[ 0.159  0.022  0.003 -0.175  0.074] Answer: 0.003

[[-18.230 -14.694  -4.596  15.464   0.513 -17.642 -15.900]
 [  9.228  -7.637 -14.937  -8.789 -20.011  -4.134   7.914]
 [-17.639 -11.730  -4.225 -21.227  -3.408 -13.317 -11.644]] Answer: -4.596

[[ 12.164  -9.711 -13.572 -16.017 -16.458]
 [ 19.270   5.091 -10.875 -17.816 -16.044]
 [-16.673  -4.823  13.354  12.775  -7.246]] Answer: -13.572

[ 176.64 -171.90 -185.66   -1.93  159.96  -14.85   45.60] Answer: -185.66

[  3.2 -14.1  -7.6  16.4 -15.3] Answer: -7.6

[[  11.769  111.228  104.005   83.622   54.665  -69.396  -24.673]
 [ -40.669  218.719  130.203  -53.855  180.830  181.831  -19.424]
 [  45.903 -212.349 -134.664   52.916 -190.317 -181.634   18.491]] Answer: 104.005

[[-0.918  0.210 -1.688 -0.124]
 [-1.578  1.125 -0.897  0.317]
 [ 1.748 -0.844  1.576  0.003]] Answer: -1.688

[[  2.41   0.06  -0.80 -15.32  -1.11]
 [ -7.91  14.54  -3.27  13.12   2.44]
 [ 14.57  -8.52   9.77  -0.43   4.64]] Answer: -0.80

[[ -8.9  20.3 -10.7  -2.3]
 [ -2.1  -2.6  -6.1  -4.8]] Answer: -10.7
---
[[-0.48 -0.30 -4.68 -2.77 -3.83  1.44]
 [-2.21  0.61  2.67 -3.24 -1.85 -1.32]] --> -3.24

[ 3.66 -3.08 -3.96 -3.73  5.19] --> -3.08

[-0.70 -1.60 -2.71 -1.35 -6.32] --> -1.60

[ 3.99 -4.90 -0.84 -4.40  5.50] --> -0.84

[[ 6.20 -1.33  1.35 -0.71  5.10  5.26]
 [ 0.01 -0.48 -1.06 -3.18  2.18 -2.43]] --> -1.33

[[-4.36 -4.46 -3.35 -4.60 -0.14 -1.81]
 [-5.39 -3.43 -3.86  1.54 -0.40 -5.15]] --> -4.60
---
[[-2.63  3.56  0.05  3.60  0.50  0.65  4.99]
 [-3.77  3.51  2.59  2.43  2.65  2.99  4.60]
 [ 0.63 -4.13 -2.63 -3.88 -2.11 -1.16 -2.99]] ⇒ 4.60

[[-4.36 -2.66 -2.16  0.40  4.96]
 [ 3.20  4.12  1.89  3.32  5.44]] ⇒ 5.44

[[ 1.38  1.01  1.10 -0.01  1.34 -1.17]
 [ 4.64  0.83 -1.92  1.16  2.74 -1.09]] ⇒ -1.09

[[-0.37 -5.05  6.17 -1.27  0.59  0.88]
 [-0.47 -0.66  1.25 -0.08  5.21 -3.38]] ⇒ -3.38

[[ 6.20  2.10  2.84 -1.17 -2.79]
 [-0.51 -0.78 -0.59 -0.75 -1.75]] ⇒ -1.75

[[ 2.61  1.77 -3.21 -5.79 -4.70 -3.60 -3.04]
 [-2.89 -0.68  2.13  1.65 -2.23  2.41  2.04]] ⇒ 2.04

[[ 3.08 -2.14  0.86  4.12]
 [-0.30 -5.02 -1.84  0.79]] ⇒ 0.79

[[-1.18 -0.80  2.06 -0.50  1.55  1.14]
 [-0.02  2.60  5.31  0.06 -1.70  0.04]] ⇒ 0.04

[[ 3.51 -2.72 -0.33 -1.51 -4.09  4.54]
 [-0.96  2.16  4.34 -0.79  4.07 -4.42]
 [-4.73  5.33 -5.26  4.85  4.83  5.51]] ⇒ -4.42
---
[[-0.25 -1.21  3.20 -0.14 -0.69]
 [-4.81  4.65 -5.20 -3.99 -5.24]
 [-3.12 -2.96  3.15 -0.47 -0.79]] | -5.20, 4.65

[ 1.43 -2.21  1.59  5.16 -4.18  2.55  2.12] | 5.16, 5.16

[[ 0.53 -3.75  2.30 -4.55 -5.03]
 [-4.80  1.50 -4.79 -4.88  2.76]
 [-3.42  5.09  1.74 -4.12  1.84]] | -4.79, 5.09

[-2.00  0.85 -1.60 -1.01 -0.87 -1.13 -6.00] | -1.01, 0.85

[ 4.97 -0.87  3.73 -5.16 -2.96] | 3.73, 4.97

[ 6.30  0.88 -2.58 -6.32  3.10] | -2.58, 6.30
---
[ 6.03  0.35  5.90 -0.06  6.29] value 0.35
[-1.48  4.59 -4.97 -2.90  5.62] value 4.59
[ 3.06 -5.09 -1.74 -2.53  0.57] value -5.09
[ 4.32 -1.64 -4.97  4.43  1.15] value -1.64
[ 4.65  3.29 -1.99 -4.78 -1.11] value 3.29
[ 1.91 -2.92  0.65 -5.62  1.18] value -2.92
[-4.88 -3.24 -3.68  2.10 -0.59] value -3.24
---
[-6.10  0.24 -0.20 -0.45 -1.19  3.20 -4.10] >> -4.10
[-2.37 -2.64  2.85 -5.83 -1.85] >> -1.85
[ 5.07 -0.99 -2.23 -1.71] >> -1.71
[-0.43  3.49  2.06 -4.61  1.77] >> 1.77
[ 4.75  3.23 -0.29  0.02  3.74] >> 3.74
[ 3.27 -2.81 -4.58  2.94 -0.66  2.87 -2.45] >> -2.45
[-2.58  0.62  0.49  5.97 -1.75  1.13] >> 1.13
[ 5.91  3.71  3.89  5.05  2.82  2.78 -3.55] >> -3.55
---
[[-1.16  1.96  0.79 -4.45 -3.91  2.05 -3.20]
 [ 5.30 -2.49  0.41 -1.49 -1.60 -2.35 -2.61]
 [ 2.69 -2.63  0.23  1.96 -4.73 -1.31 -1.42]] | -3.20

[[ 0.99 -0.91 -0.87 -6.41 -0.30]
 [-2.67  3.06 -2.64 -1.09 -2.45]] | -0.30

[-0.61  4.37 -6.04 -0.06  3.54  1.16  0.82] | 0.82

[ 2.74 -0.67  3.89 -3.66 -4.73  3.15  2.59] | 2.59

[[-0.41  1.99  1.65 -4.11  2.76 -4.48 -1.65]
 [-0.03  3.77 -1.69 -2.72 -0.37  1.04  4.89]] | -1.65

[ 4.18 -5.16  5.91 -3.29  2.65  2.42] | 2.42
---
-0.8  -1.4   0.3  -1.2  -0.9
-1.5   2.0  -0.4  -0.4  -1.6
-1.7  -1.5  -0.7  -1.3  -0.9
Answer: 2.0

 -83.4    39.6   148.4   -52.7
  56.3    77.7   207.1   157.5
-128.7    24.3   138.7   -52.0
Answer: 77.7

-0.03   0.00  -0.02  -0.01  -0.06
-0.12   0.13   0.00  -0.01  -0.09
 0.03   0.01  -0.16   0.04  -0.12
Answer: 0.13

 1.21  -0.45  -0.32  -0.31   0.57  -1.47  -1.08
 2.06   2.06   0.93   0.88  -0.07   2.07   0.90
-0.10   1.79   1.05   0.88   0.92   0.95   0.90
Answer: 2.06

-11.6   -4.7   -6.6    8.4  -11.4
-10.4   -7.8   -8.7   12.3  -11.6
-14.9   -4.1   -4.3    8.8   -8.8
Answer: -7.8

 186.26  -115.64   -69.50   -55.09
 105.54   -82.14     1.23   -68.99
-119.63   -23.20  -112.83  -220.40
Answer: -82.14

  35.7  -180.5    43.0   111.6   125.7  -192.2
-127.6   -52.3    95.9    -9.1    -6.2   -86.0
 118.2    -4.4  -238.9   -82.1    48.9  -217.8
Answer: -52.3

-0.03  -0.17  -0.01  -0.12
-0.08  -0.16  -0.07   0.03
 0.13  -0.11   0.12  -0.10
Answer: -0.16

 13.9    5.7   15.2  -21.5    2.7   -2.9
  1.9    3.9   15.3   19.7  -11.6    9.2
-19.9    6.6  -14.9   12.1  -14.0    8.8
Answer: 3.9

 -33.289    17.156   -42.983     4.921   -27.908
-205.129   186.691   -87.769  -116.209   -39.072
 -33.956    -8.985    71.424  -204.611  -108.246
Answer: 186.691
